A small network was trained on made-up records. Each row is its average activation on records with the value named, seen along a few directions.
Values that are neighbours, or in one group, have similar rows; names and order tell nothing.

Other fields shift rows strongly along one fixed direction, in all tables alike. That doesn't count.

ZIPA, 9 values:
tusi: 9; -11; -20; 27; 14; -11; 9; 13; -2; -5; -10; -14; 8; 10; -28; -12; 6; 9; -20; -8; 14; -20; -4
masog: -12; 2; 33; -36; -9; 8; -5; -11; 7; 2; -4; 23; -8; -16; 33; 10; 5; -5; 12; 15; -18; 14; -2
lumor: 7; 5; -17; 27; 13; -12; 7; 9; -6; 3; -3; -12; 5; 8; -21; -7; 1; 3; -10; -8; 19; -6; -1
kora: 6; -23; -20; 34; 14; -15; 9; 20; 9; -8; -1; -25; 7; 7; -44; -18; 1; 21; -33; -12; 15; -23; -7
rog: -4; -28; -31; 21; 13; 0; 14; -8; -5; -8; 1; -25; -7; 19; -35; -17; 2; 6; -36; -13; -1; -7; 4
vav: 2; 0; -6; -9; -4; 14; -15; -6; -7; 0; 10; 1; 3; -9; 15; 4; -8; -16; 16; -5; -6; 9; 3
zonu: -1; 15; 1; -9; -12; 14; -7; -12; -5; 7; 6; 10; 0; 7; 23; 11; 1; -4; 13; 1; -6; 7; 8
nuto: -1; 31; 14; -17; -15; -1; 3; -2; -4; 10; 3; 17; -7; 5; 26; 15; -5; -13; 30; 9; -2; 17; 1
tifup: -5; 10; 45; -38; -13; 3; -16; -3; 13; -2; -3; 25; -1; -32; 31; 15; -3; 0; 27; 21; -15; 9; -3
The values of ZIPA form a ring.
What is the length, in steps, of the shortest route from lumor to masog? -> 4
Name the neighbours of vav, in listed order. -> rog, zonu

NER, 10 values:
defel: 2; 35; 26; -25; -13; 0; -8; 7; 3; 5; -4; 28; -3; -22; 32; 19; -4; -11; 40; 15; -4; 15; -1
mekuz: 1; 3; 17; -6; -1; -8; -3; 8; 9; -2; -4; 6; 2; -11; 3; 2; -1; 5; 8; 8; 3; -3; -6
leg: 8; 6; -9; 8; -2; 5; -11; 4; -2; 3; 6; -1; 11; -1; 5; 3; -2; -2; 9; -6; 6; -5; 2
kezok: 2; -7; -2; 0; 0; 2; -4; 12; 6; -8; -1; -2; 1; -14; -9; -2; -5; 4; 0; -3; -3; -4; -2
taf: 1; 7; -14; 11; 3; -7; 11; 2; -3; 6; 0; -3; -3; 16; -4; -3; 4; -3; -4; -3; 8; 2; 0
suk: -7; 4; 29; -25; -7; 3; -5; -2; 8; -1; -7; 18; -4; -17; 21; 9; 4; 2; 10; 13; -11; 6; -2
ragin: -1; -24; -32; 41; 16; -14; 26; -8; -7; 0; -2; -32; -2; 46; -46; -21; 10; 17; -50; -13; 14; -19; 3
zaro: 2; -13; -32; 26; 10; 1; 9; -2; -15; -2; 4; -23; 1; 21; -26; -12; -3; -3; -20; -18; 8; -5; 2
lono: -8; 2; 28; -33; -10; 13; -16; -8; 6; 0; 4; 18; -3; -25; 32; 11; -4; -7; 20; 10; -16; 15; 0
sal: -1; -12; -11; 5; 4; 5; 1; -13; -5; -2; 3; -9; -1; 7; -8; -5; 1; -2; -13; -4; -4; -2; 5
The values of NER form a network in which each value has 3 neighbours.
Name the neighbours of defel, in listed order. -> mekuz, leg, taf
Name the neighbours of lono, in listed order. -> kezok, suk, sal
Each value of NER is a pair of two hidden parts, and every pair occurs once (2 first parts, 5 second parts).
ragin and mekuz share the first part; ragin and sal share the second. Which value has the first part of sal and the second part of mekuz? -> kezok
defel and suk share the first part; defel and leg share the second. Which value has the first part of leg and the second part of suk? -> lono
